These are the activations of a small neural network, seen along a few directions. Each row is one input.
In each table, some parts of the input vary, and every possible input appears once, in random order.
Descriptions start from the smaller parts, as in this example, which fits no table here: one of 2 separate values, together with either a single point or one of 9 places along a line or (one of 5 places around a ring, together with one of 6 places along a line).
Shared parts are said once, and a part with two or three values counts as separate values.

Other details of the inputs shift rows strongly along two fixed directions, in all tables alike. That doesn't count.

Rows:
r1: 17 3 16 -32 91 -12 81 66 -2 32 45 53
r2: 16 -37 7 -23 50 -10 73 -61 4 29 -17 -11
r3: -45 -12 -1 19 -1 -16 45 -74 -37 22 -4 -25
r4: -21 52 48 -8 35 -2 -17 52 6 18 68 70
r5: 78 55 30 -8 -40 81 -84 99 5 -10 -1 -26
r6: -45 -12 -48 -2 16 -11 22 -59 -60 23 11 -7
r7: -7 81 40 -3 -3 7 -79 57 56 21 -79 -26
r8: 33 -19 -40 -49 -13 35 -103 -28 74 38 -87 -64
r9: -14 6 81 43 15 -43 65 46 5 -26 92 63
r10: -12 -27 -18 10 4 -35 13 -56 -33 -28 57 32
r11: -36 -41 -49 8 -23 -24 -28 -29 -43 -32 -13 -14
r12: -11 59 6 6 65 -10 81 63 -24 36 33 58
r13: -33 23 60 19 -46 -25 -84 106 33 -38 -29 -9
r14: -11 -18 -59 3 -2 -12 -17 -34 -24 -27 -49 -11
r15: 28 -79 -39 -22 -3 -4 71 -39 16 -10 1 -3
r16: -12 37 49 13 11 11 44 33 24 37 94 70
r17: -20 -46 -45 17 -64 -10 -16 -37 -12 -11 -13 -25
r18: 3 66 14 9 9 16 40 68 32 51 5 31
r19: -27 -4 30 23 21 -3 29 -91 -9 17 36 12
r20: 17 -4 51 -38 -8 -10 -74 91 82 -44 -61 -22
r21: -29 -2 -37 2 -34 11 -12 -40 -4 38 -8 -28
r22: 4 -23 -54 11 -47 5 0 -45 9 -7 -49 -22
r23: 59 -2 -42 -7 1 59 -42 -45 -79 -26 -9 -48
r24: 1 -34 -14 25 -30 -18 31 -56 0 -10 63 24
r25: 12 -77 -55 -31 40 -19 50 -47 -18 -33 -6 -5
r26: 63 52 72 9 3 48 2 80 -32 -26 27 -9
r27: -10 4 -6 5 -47 -8 -88 -20 32 -33 -107 -53
Each input here is: one of 3 separate values, together with either a single point or (one of 2 separate values, together with one of 4 places along a line).
The inputs of r21 and r6 match in every part but the choice among 3 separate values. If r18 is changed in the same way as r21 into r6, which row does it become?
Answer: r12
List by row number the other rows that have the choice among 3 separate values in common with r27.
Answer: r2, r3, r7, r9, r13, r19, r20, r26

Rows:
r28: -36 -22 12 25 0 -45 48 9 -20 -25 37 30
r29: 0 -41 11 16 -2 -26 73 -37 -16 -19 37 14
r30: 16 -11 -55 -13 0 32 -15 -95 -30 18 -64 -63
r31: -29 25 2 13 -32 -1 -82 17 4 -2 -9 -11
r32: -36 23 -1 1 -13 -23 -69 10 33 9 -35 -2
r33: 18 25 -12 -17 6 18 -42 27 26 18 -59 -28
r34: 20 -51 -55 -8 -18 7 -17 -79 -25 -21 -66 -63
r35: 15 24 3 -26 18 27 -50 8 18 17 -18 -13
r36: 6 -53 -28 30 -12 -5 90 -116 -58 -11 48 4
r37: 24 33 36 -9 27 17 22 77 -6 11 59 37
r38: -4 32 52 11 24 -13 53 60 33 23 45 49
r39: -2 30 25 -4 -14 20 -63 1 34 14 -22 -17
r40: 5 -27 -32 9 -32 19 -33 -104 -16 9 -14 -45
r41: 25 -25 -18 0 14 9 51 -36 -41 -13 44 15
r42: -46 0 -3 -3 -26 -31 -64 20 38 -12 -35 -4
r43: 16 12 -7 -27 19 12 -58 14 42 18 -34 -12
r44: 19 -3 42 -9 31 -14 45 84 7 -18 49 46
r45: 26 44 33 5 21 22 53 89 -24 12 41 25
r46: 6 -15 -7 -31 6 1 -40 25 42 -1 -30 -6
r47: 31 20 -7 -6 -24 31 -56 33 -5 -22 -36 -26
r48: -16 -69 -31 11 6 -28 115 -113 -24 8 26 6
r49: -37 34 9 3 -16 -4 -75 7 15 7 -28 -8
r50: 8 17 25 -8 21 -2 54 97 17 4 3 28
r51: -29 -2 6 37 -6 -23 58 1 -42 -23 62 42
Describe the family of inputs behind these rows.
Answer: one of 4 places along a line, together with one of 6 places around a ring
The inputs of r46 and r48 match in every part but the place on the line of 4. If r41 is changed in the same way as r46 into r48, which row does it become?
Answer: r36
Which other rows does r42 become when the place on the ring of 6 takes its other values? List them by row number.
Answer: r28, r31, r32, r49, r51
A walk changes only the place on the line of 4. It starts at r33 and steps to r43. List the rest of the walk in order.
Answer: r38, r32

Rows:
r52: -6 -40 -31 4 -5 -11 21 -72 -17 -6 -8 -15
r53: -1 24 7 -13 -25 15 -112 23 40 -2 -47 -31
r54: -4 27 24 -3 9 -2 -6 55 20 7 5 18
r55: -5 7 33 8 28 -17 84 50 -3 7 55 51
r56: -8 17 4 -7 -35 5 -113 31 35 -18 -46 -28
r57: 34 36 36 -9 34 20 50 92 -3 10 33 32
r58: -7 34 45 15 9 -8 35 81 0 -2 50 46
r59: -7 -30 -30 11 -11 -3 16 -80 -28 -2 2 -15
r60: 35 14 9 -14 21 25 21 34 -3 8 7 4
r61: -8 -38 -33 6 -6 -12 25 -73 -22 -6 -10 -16
r62: -4 -31 -36 -1 4 -4 24 -81 -17 10 -9 -16
r63: -7 -26 -34 6 -1 -2 23 -84 -30 8 -5 -18
r64: -9 -12 6 12 3 -14 41 -6 -16 -7 35 21
r65: -4 17 0 -17 -25 8 -109 30 46 -6 -61 -33
The inputs of r53 and r63 match in every part but one. If r55 is changed in the same way as r53 into r63, which row does it become?
Answer: r65
Describe the family of inputs behind these rows.
Answer: one of 2 separate values, together with either a single point or one of 6 places around a ring

Rows:
r66: 16 35 25 -7 0 25 -27 58 12 8 -6 -4
r67: 27 -9 -7 6 16 12 72 -12 -41 4 31 10
r68: -6 -20 -44 9 -40 9 -63 -78 -19 -9 -41 -51
r69: 11 -13 0 15 1 -2 51 -22 -33 -5 45 14
r70: -1 -4 -7 7 12 6 55 -21 -33 14 36 15
r71: 11 -14 -6 -3 25 -4 69 -15 -18 14 14 12
r72: -13 -11 3 15 11 -15 61 -18 -37 -12 34 23
r73: 13 28 16 -10 -2 13 -50 60 17 -12 -2 5
r74: 2 -36 -1 6 2 -14 63 -16 -7 -11 30 16
r75: -9 -29 -38 -8 -28 2 -52 -91 9 -1 -48 -46
r76: -19 30 29 5 -10 -12 -31 62 28 -5 -2 12
r77: -4 -17 -9 0 23 -13 69 -18 -19 14 30 27
r78: -8 -17 4 9 8 -17 59 -27 -9 6 31 20
r79: -5 29 17 -14 -1 4 -36 57 32 6 -9 9
r80: -6 -33 -38 -8 -21 1 -67 -89 9 -5 -50 -52
r81: 15 23 20 -14 15 5 -25 57 25 4 -16 -1
r82: 0 30 23 8 -21 1 -46 67 7 -18 5 5
r83: 3 -11 -6 0 22 0 54 -21 -31 0 31 19
r84: -1 23 17 -13 9 2 -44 56 29 3 -7 6
r85: 6 -48 -61 -19 -28 10 -61 -77 10 -12 -63 -56
r86: -5 -7 -10 9 20 -6 70 -21 -19 15 30 28
r87: -4 15 31 -6 -3 -5 -41 50 36 -3 -1 9
r88: 11 -12 -3 0 34 -3 74 -16 -23 12 21 11
r89: -3 -27 -35 -4 -29 14 -72 -91 -2 -7 -46 -54
r90: -4 26 30 2 -8 0 -38 47 36 -1 -1 10
r91: 10 -4 -6 5 23 2 69 -18 -18 14 15 10
r92: -8 6 23 -1 -19 -11 -31 75 32 -24 -9 10
r93: 14 -25 -56 -10 -28 22 -69 -79 -15 -6 -45 -55
r94: 2 -30 -36 -9 -28 10 -76 -92 -3 -15 -50 -53
r95: -3 26 18 -12 3 -1 -29 59 30 7 -4 13
r96: -3 -16 -11 0 28 -13 57 -19 -18 9 27 20
r97: -17 -9 3 19 9 -12 63 -21 -37 -4 37 20
r98: 11 -20 -48 -10 -15 18 -46 -81 2 9 -67 -55
r99: 8 -22 -46 -18 -14 15 -36 -80 0 7 -62 -55
r100: -4 26 31 5 -8 -1 -30 47 34 1 1 16
r101: 18 -8 -1 -2 26 8 64 -17 -32 2 18 10
r102: -9 -12 6 12 9 -15 59 -29 -9 6 33 18
r103: -2 -8 -6 5 19 4 54 -22 -30 7 32 16
r104: -20 -20 -1 13 9 -26 67 -18 -22 3 28 26
r105: 25 33 20 -6 -6 28 -36 57 10 4 -9 -6
r106: -20 -21 -3 12 11 -25 56 -18 -21 0 24 20
r107: 12 26 20 -14 6 7 -20 57 27 8 -17 0
r108: -3 18 32 -4 2 -8 -34 51 33 -5 3 12
r109: 14 21 20 -16 10 8 -31 58 28 6 -20 -3
r110: 11 24 29 -2 -11 6 -51 52 21 -18 4 5
r111: 22 9 17 -14 0 11 -12 70 30 -10 -17 -1
r112: -5 -12 -4 18 4 -15 53 -18 -38 -16 32 18
r113: -5 -7 -11 7 19 -6 59 -22 -16 13 25 20
r114: -21 29 26 0 -13 -10 -35 61 29 -6 -8 11
r115: -21 -15 -2 15 7 -26 67 -17 -21 3 28 23
r116: -16 22 25 0 -4 -15 -42 61 27 -10 -8 10
r117: -20 -9 -4 22 4 -19 58 -22 -21 3 22 23
r118: -15 -19 -39 6 -35 7 -56 -76 -16 -4 -39 -49
r119: 27 -23 -48 -14 -16 25 -55 -75 -12 -9 -60 -59
r120: -17 23 27 1 -4 -12 -42 62 25 -9 -6 8
r121: 10 -20 -45 -13 -12 14 -39 -78 1 8 -60 -57
r122: -3 30 20 -8 3 1 -29 57 30 6 -1 11
r123: 16 32 26 -10 5 23 -32 58 16 1 -13 -4
r124: -4 -19 -10 -1 25 -11 57 -18 -17 12 26 20
r125: -18 31 28 9 -10 -9 -32 62 27 -5 -3 15
r126: 8 -5 -10 11 12 7 64 -18 -38 10 45 20
r127: 9 28 30 7 -16 12 -38 52 14 -4 17 8
r128: -7 -21 4 7 11 -16 57 -27 -10 6 30 22
r129: 0 30 33 3 -16 12 -45 49 20 0 9 3
The inputs of r119 and r112 match in every part but one. If r109 is changed in the same way as r119 into r112, which row does it become?
Answer: r106
The inputs of r97 and r123 match in every part but one. If r92 is changed in the same way as r97 into r123, which row does it become?
Answer: r111
Describe the family of inputs behind these rows.
Answer: one of 4 places along a line, together with either a single point or one of 6 places around a ring or one of 9 places along a line
A walk changes only the place on the ring of 6. It starts at r93 and steps to r126. List the rest of the walk in order.
Answer: r70, r103, r83, r73
A walk changes only the place on the line of 9. It starts at r86 and steps to r113. List the rest of the walk in order.
Answer: r122, r79, r95, r77, r124, r96, r84
